M =
[[-.01, .13, -.13, -.06, -.03, -.16, .15, .04, -.16, .14, .11, .03, -.09],
 [-.03, .27, -.26, -.18, -.05, -.31, .32, .13, -.37, .12, .20, .05, -.22],
 [.00, .06, -.04, -.05, .05, -.08, .07, .04, -.10, .00, .03, .00, -.06],
 [.00, .12, -.04, -.06, .09, -.13, .13, .06, -.16, -.04, .05, .07, -.10],
 [-.02, .29, -.17, -.13, -.10, -.34, .29, .14, -.40, .03, .18, -.12, -.27],
 [-.01, .10, -.05, -.07, -.03, -.15, .14, .08, -.14, -.02, .08, -.15, -.12],
 [-.02, .32, -.23, -.17, -.02, -.33, .33, .15, -.44, .09, .23, -.03, -.25],
 [-.01, .19, -.13, -.13, -.10, -.32, .23, .13, -.26, .03, .12, -.06, -.17]]
Rows and columns are counted from 1.
row 1 col 1	-.01
row 5 col 10	.03
row 4 col 7	.13
row 3 col 13	-.06
row 2 col 6	-.31
row 3 col 9	-.10
row 5 col 2	.29
row 5 col 9	-.40
row 7 col 2	.32
row 1 col 8	.04
row 7 col 7	.33
row 8 col 5	-.10
row 6 col 1	-.01
row 1 col 2	.13
row 5 col 4	-.13
row 8 col 1	-.01
row 3 col 5	.05
row 6 col 6	-.15
row 6 col 7	.14
row 2 col 3	-.26
row 7 col 13	-.25
row 4 col 8	.06
row 2 col 9	-.37
row 5 col 13	-.27
row 4 col 11	.05
row 2 col 4	-.18
row 4 col 5	.09
row 2 col 5	-.05
row 3 col 7	.07
row 6 col 12	-.15
row 2 col 10	.12
row 8 col 12	-.06
row 3 col 1	.00
row 2 col 7	.32
row 6 col 11	.08

a =
-.08 -.07  .05  .04 -.06
-.07  .07 -.10  .09 -.09
-.03 -.05  .04  .05 -.05
-.04  .00 -.04  .06  .05
-.04 -.06 -.02 -.02 -.06
-.04 -.01 -.06  .02 -.04
-.08 -.08  .05  .05 -.05
-.04  .05 -.12  .09 -.01
-.08 -.08  .02  .03 -.06
 .35 -.13 -.57 -.01 -.30
-.06 -.06 -.09  .10  .04
 .01 -.06 -.03  .09 -.04
-.01 -.04  .02 -.06 -.02
Rows and columns are counted from 1.
row 1 col 1	-.08
row 6 col 3	-.06
row 4 col 5	.05
row 8 col 5	-.01
row 9 col 2	-.08
row 13 col 5	-.02
row 12 col 2	-.06
row 4 col 4	.06
row 7 col 1	-.08
row 6 col 1	-.04
row 9 col 5	-.06
row 10 col 5	-.30
row 5 col 4	-.02
row 8 col 3	-.12
row 10 col 1	.35
row 5 col 2	-.06
row 2 col 3	-.10
row 5 col 3	-.02
row 12 col 4	.09
row 4 col 1	-.04
row 5 col 5	-.06
row 8 col 2	.05
row 9 col 3	.02
row 4 col 2	.00
row 1 col 4	.04
row 11 col 3	-.09
row 2 col 2	.07
row 13 col 4	-.06
row 13 col 3	.02
row 9 col 4	.03
row 7 col 2	-.08
row 1 col 5	-.06

data =
[[0.02, -0.20, 0.16, -0.10],
 [-0.07, -0.04, 0.19, 0.06],
 [-0.13, 0.01, 0.15, 0.03],
 [-0.07, -0.04, 0.20, 0.07],
 [-0.05, -0.07, 0.19, 0.03],
 [-0.07, -0.08, 0.16, -0.01],
 [0.00, -0.17, 0.15, -0.08],
 [-0.03, -0.06, 0.25, 0.11],
 [-0.03, -0.07, 0.24, 0.10],
 [0.01, -0.18, 0.17, -0.07],
 [-0.08, -0.07, 0.15, -0.02],
 [-0.02, -0.12, 0.21, 0.02],
 [0.01, -0.18, 0.17, -0.08],
 [-0.11, -0.02, 0.15, 0.01],
 [-0.03, -0.08, 0.23, 0.08],
 [-0.14, 0.01, 0.14, 0.04]]
Indices start at 1.
row 1 col 1 -> 0.02
row 12 col 3 -> 0.21
row 1 col 3 -> 0.16
row 7 col 3 -> 0.15
row 16 col 2 -> 0.01
row 2 col 2 -> -0.04
row 3 col 2 -> 0.01
row 12 col 1 -> -0.02
row 10 col 2 -> -0.18
row 4 col 4 -> 0.07
row 4 col 2 -> -0.04
row 5 col 4 -> 0.03
row 11 col 2 -> -0.07
row 16 col 1 -> -0.14
row 13 col 1 -> 0.01
row 7 col 1 -> 0.00
row 13 col 3 -> 0.17
row 6 col 4 -> -0.01
row 4 col 3 -> 0.20
row 4 col 1 -> -0.07
row 8 col 4 -> 0.11
row 9 col 2 -> -0.07
row 6 col 3 -> 0.16
row 13 col 4 -> -0.08
row 7 col 4 -> -0.08
row 6 col 2 -> -0.08
row 14 col 3 -> 0.15
row 11 col 1 -> -0.08
row 10 col 1 -> 0.01
row 13 col 2 -> -0.18

arr =
array([[ 552,   41,  503,  394,  136,  496,  387,  168,   96],
       [ -83,  -14,   46,  288,  175, -253,  120,  122,  723],
       [-355,  747, -550,  250,  611, -342,  314,  513,  241],
       [ 251, -625,  171,  207,  -37, -364,  621, -169,  797],
       [ 102,   99,  235,   34,  230,  146,  266,   85,  436],
       [ 421,  113,  831,    9,  356,  355,  582,  325,  260],
       [ 338,  192,  267,  409,  222,  280,  321,  179,   83],
       [-143,  546, -512,  669,  -48,  274,  338,  203,  186],
       [-266, -101,  205, -313,  115,  230, -228,   14,  641],
       [ 185,  635,  551,  319,  393,  559,  -13,  490,  112],
       [ 430,  272,  237,  531,  143,  353,  310,  282,  -58],
       [-335,  353, -131,   76,  480, -422,  291,  389,  639],
       [ 223,   55,   19,  319,  227,  -25,  514,  164,  283],
       [ 224,   30,  390,   79,  126,  364,  -39,  228,  205],
       [ 131,  204,  806,  389,  112,  499, -412,  242,  614],
       [ 280,  163,  263,  308,  273,  177,  410,   82,  219]])
Indices start at 1.
(1, 1) -> 552
(5, 6) -> 146
(6, 1) -> 421
(7, 2) -> 192
(2, 6) -> -253
(14, 1) -> 224
(12, 1) -> -335
(16, 2) -> 163
(13, 4) -> 319
(9, 1) -> -266
(10, 2) -> 635
(3, 9) -> 241
(8, 6) -> 274
(4, 2) -> -625
(10, 6) -> 559
(4, 6) -> -364
(1, 8) -> 168
(6, 5) -> 356
(9, 4) -> -313
(13, 3) -> 19
(2, 9) -> 723
(13, 9) -> 283
(4, 8) -> -169
(16, 4) -> 308
(12, 7) -> 291
(3, 8) -> 513
(2, 2) -> -14
(12, 6) -> -422
(14, 8) -> 228
(3, 2) -> 747
(13, 5) -> 227
(5, 2) -> 99

W =
[[5578 4829 4510 7027 4471 7117 5324 4198 7012]
 [6679 7084 6655 7028 8662 7438 4483 5488 4642]
 [5587 8958 4779 3562 5411 3649 7212 8253 4907]
 [5830 5023 3750 7313 7678 5515 3876 8780 6814]
 [5098 5270 5920 7034 7518 4867 7457 3562 6646]
 [4833 5181 7393 5341 6648 9144 4189 7048 2968]
 [7771 6644 9621 5184 7618 5772 7304 6918 5972]
 [5722 8058 6121 7014 5669 6002 3698 5140 6634]
 [6844 6876 4735 7349 5014 6403 5694 7829 7029]
 [2865 7849 8252 4591 3525 5688 6113 5171 4337]
 [4253 4065 4025 3448 6967 4461 4375 5332 3103]
 [6530 4192 6688 5100 3783 5301 5763 7147 7770]]
Rows and columns are counted from 1.
(1, 1) -> 5578
(12, 5) -> 3783
(12, 4) -> 5100
(12, 1) -> 6530
(8, 5) -> 5669
(2, 3) -> 6655
(2, 1) -> 6679
(6, 5) -> 6648
(11, 1) -> 4253
(10, 5) -> 3525
(10, 8) -> 5171
(2, 9) -> 4642
(9, 1) -> 6844
(10, 1) -> 2865
(3, 3) -> 4779
(9, 9) -> 7029
(9, 2) -> 6876
(2, 8) -> 5488
(11, 6) -> 4461
(12, 7) -> 5763
(11, 4) -> 3448
(9, 4) -> 7349
(8, 8) -> 5140
(2, 6) -> 7438
(6, 6) -> 9144
(8, 9) -> 6634
(7, 9) -> 5972
(3, 6) -> 3649
(12, 8) -> 7147
(10, 6) -> 5688
(7, 4) -> 5184
(9, 7) -> 5694
(5, 1) -> 5098
(1, 7) -> 5324
